A small network was trained on invented records. Each row is its activation on one of them, seen along a few directions.
Records have a field called DUS. Each example row is followed by its value.
Other fields move the rows too, some of them a lot.
Strong random noise was added to every row along 3 fixed directions; ignore it. To show where, here is one row again and again, with new noise each time:
[ 256  108   69  402 -465  641  183  -90  290  -38   24   23  374 -445
 -403 -193 -302 -132    5    4  656  283   -6  207 -118   13  160]
[-126 -154  109  390  -88  256   62   53   33  109 -125 -248  302  138
  131  134  161   36   66  155  199  -12 -207 -155 -276  180   77]
[  23    6  -25  139  153 -160   26   73   62 -147  -60 -131 -159  239
  317  139  262    7  154  -65 -352 -216   10   51   77 -176  -25]
[-238 -245  163  454   -7  240   97   78  -20  163 -125 -315  335  218
  140  229  206   23    9  284  201   34 -289 -281 -352  242   74]
[ 406  291 -149   35 -246  109  -23  -43  277 -272  -31  103 -104 -185
   78 -220  -28   -1  266 -404  -75 -195  237  452  240 -301   36]

[  32  165 -118 -225  273 -258   -5  -52 -130   -7  149  115 -186   25
  -85 -169  -68   39  -41   45 -275   56   40  -36  271  134   28] : fazok
[ 162   25  179  333  320  144  481 -178  338 -285  404  177 -231 -304
 -624  129 -434 -449 -408  381  105  563  116   21  216 -449   34] : gati
[ 165  388   58 -469 -132  -46  235  -54  -49  -97  147  185 -263 -335
 -453 -322 -381 -190   26 -334 -107  192  139  310  336   94  149] : nef
[  59  110 -157 -170 -274  -70 -254   27  -42   30 -247   67  237   39
   95 -323   50  225  231 -233  -33 -184   59  100  -33  149   66] : pura
[-266 -318   33  215  136  -95 -322   51  -54  122  -95 -349  214  542
  634  399  516  182   44  103 -195 -476 -214 -325 -327  115 -181] : buv
[  50  282 -205 -447 -328   56 -208  -63 -258  146 -146   91  321  -68
  -65 -612 -109  239  236 -311  -10  -74   11  102  -36  671  223] : zadak
[ -93 -118  127  -48  382 -168  215 -118  -71  -16  205   56 -144  175
 -165  138 -107 -221 -151  230 -292   90  -55 -225  106   50  -77] : fazok
[-557 -307  206  115  215   24  132   85 -207  237  -45 -148  178  170
  -62  414   86  -90 -318  430  203  189 -265 -428 -266  201   35] : pura
[ 108   98 -188 -157  -94 -314 -291  144   15  -46 -244  -70   -2  210
  343 -209  276  319  360 -383 -321 -500   40  190  104  -40  -33] : dega
[  31  -21 -108   91 -112  132 -126   31   11   26  -18  -72  115  -44
   50  -17   65   98  -29  111  183  111  -31  -15 -148   32   25] : kek
[-413 -226  -65  -22  380 -186   -7   14 -309  291  -12 -253  100  437
  401  260  246  184  -90  155 -240  -14 -202 -344 -199  311    2] : gov
[-456 -124   18  -76  447 -348  318  145 -318   52   54  -48 -162  150
 -232  147  -15 -171 -289  364 -285  405 -109 -251  -12  109  107] : padov
[ 327  483 -154 -322 -422  154   73  -72  -69  -60   -2  248   26 -354
 -353 -547 -366   26  230 -323   37   70  165  419  308  240  305] : nef
[-398 -351  372  245  168  239  373  -28 -201  319  108 -180  192   46
 -372  144 -132 -215 -207  503  242  425 -288 -549 -375  538   10] : dur
[-271  185   43 -351  174 -200   77   87 -287  190   58  -78  -17  126
 -105 -187 -102  116  -25  -23 -192  216 -124 -187   32  543  204] : dur
[-170 -261  161  172  357 -173   32  -77  -80  167  136 -208 -101  305
  211  412  269  -34 -157  399 -138  -54 -233 -357 -101   -4  -95] : gov
[-102   42 -113  -82 -123  -38 -130  125 -106   97 -150   29  124  -89
  -38 -174   41  172   48  -40  169  -79  -25   38  -48  174   76] : padov
[ 104  393 -106 -516    4 -345  191   30 -245 -128   73  278 -299 -194
 -394 -343 -294  -98   77 -238 -383   72  156  326  478   70  246] : dega
[-124  -74   53   65  126 -106  -49   79  -45  -11   45 -154  120  137
  -61  -39   78   25  -93  213  -56   63 -153 -198 -152  211  -16] : zadak
[-412 -236  168 -253  347 -576  -48  192 -560  235  -94 -225 -226  580
  325  144  440   71  152  214 -709 -220 -243 -447 -114  436  -30] : fibu
[ 180  230  -85 -129   83 -255   68   64  -55 -214   88   85 -205  -41
 -166 -190 -100  -63   16  -15 -296  177   84  121  260  -79   31] : fibu
[   7   71   72 -160 -131   30   64 -105 -227  137    1   41   56   43
  -42  -62  -68  -68    7   78  -87  148  -71  -94  -38  247  118] : kek
[ 537  314 -161 -210 -221   93 -180 -123  386 -174   33  327 -338 -357
  154 -333 -178  130  304 -638   36 -413  432  507  368 -413 -149] : gati
[-259 -481  181  353  325 -139  -87   89    2  196  -17 -332   -9  521
  586  538  447   70  -39  228 -150 -206 -228 -503 -365 -109 -329] : buv

Which value of DUS does each new row have?
[-344 -302  -70  120   48 -141 -266  138 -154  182 -373 -259  320  482
  516  137  435  281  142   63 -147 -291 -177 -299 -366  220  -43] : pura
[-362   69   70 -332   35 -208  -12  141 -604  292 -101 -133  113  320
   95  -60   70  152   74  123 -278   49 -257 -255  -86  731  305] : fibu
[-156  164 -230 -504  211 -464  -76  134 -387  -42  -71  -26 -246  237
  215 -178  164  131  141 -251 -635  -98   77   80  156  239   94] : fibu
[ 444  154 -365  -29 -609  517 -508 -184  430  -11 -330   34  360 -233
  417 -503   44  504  471 -755  424 -622  299  537 -131  -24    7] : gati
[-294   69 -148 -335   72 -148 -142   83 -295  193 -147 -164   82  272
  272 -240  171  285  214 -254 -316 -169  -32  -84 -133  587  170] : dur
[ 157 -111  279  434  -27  294  232  -22  343  -60  213  -30  -51 -237
 -257  112 -208 -219 -110  162  358  247   13  -65  -99 -243 -168] : dur
[ 513  681 -176 -541 -243  -20   42  -97  141 -399  263  386 -416 -577
 -524 -591 -507 -104  143 -524 -176   26  454  679  585  -95  244] : dur
[  33  142  -40 -230  -44 -120  -10  113  -24  -45  -37   72  -79  -91
 -121  -59  -40   63   77 -134   14 -149  -43  129  184   24   81] : dega
[ 340  295  -63  -10 -575  645 -111 -153  275   24  157  201  322 -585
 -312 -273 -395  -15  -50 -225  822  139   87  294   -6   84   93] : buv
[-354 -288  -18   35  451 -479 -253   32 -264  221 -113 -334   30  837
  860  437  644  274  150  107 -667 -539 -261 -422 -155  181  -92] : gov
[ -83  -88  290  267  -77  448  504 -158  106   61  209  153  107 -458
 -710  142 -488 -451 -448  408  584  811  -22  -98  -94 -134  140] : pura
[   6  292 -128 -311 -536  243  -17   -9 -190  217 -158  184  416 -378
 -441 -626 -370  150  111 -239  418  230   22  206  -71  539  353] : padov
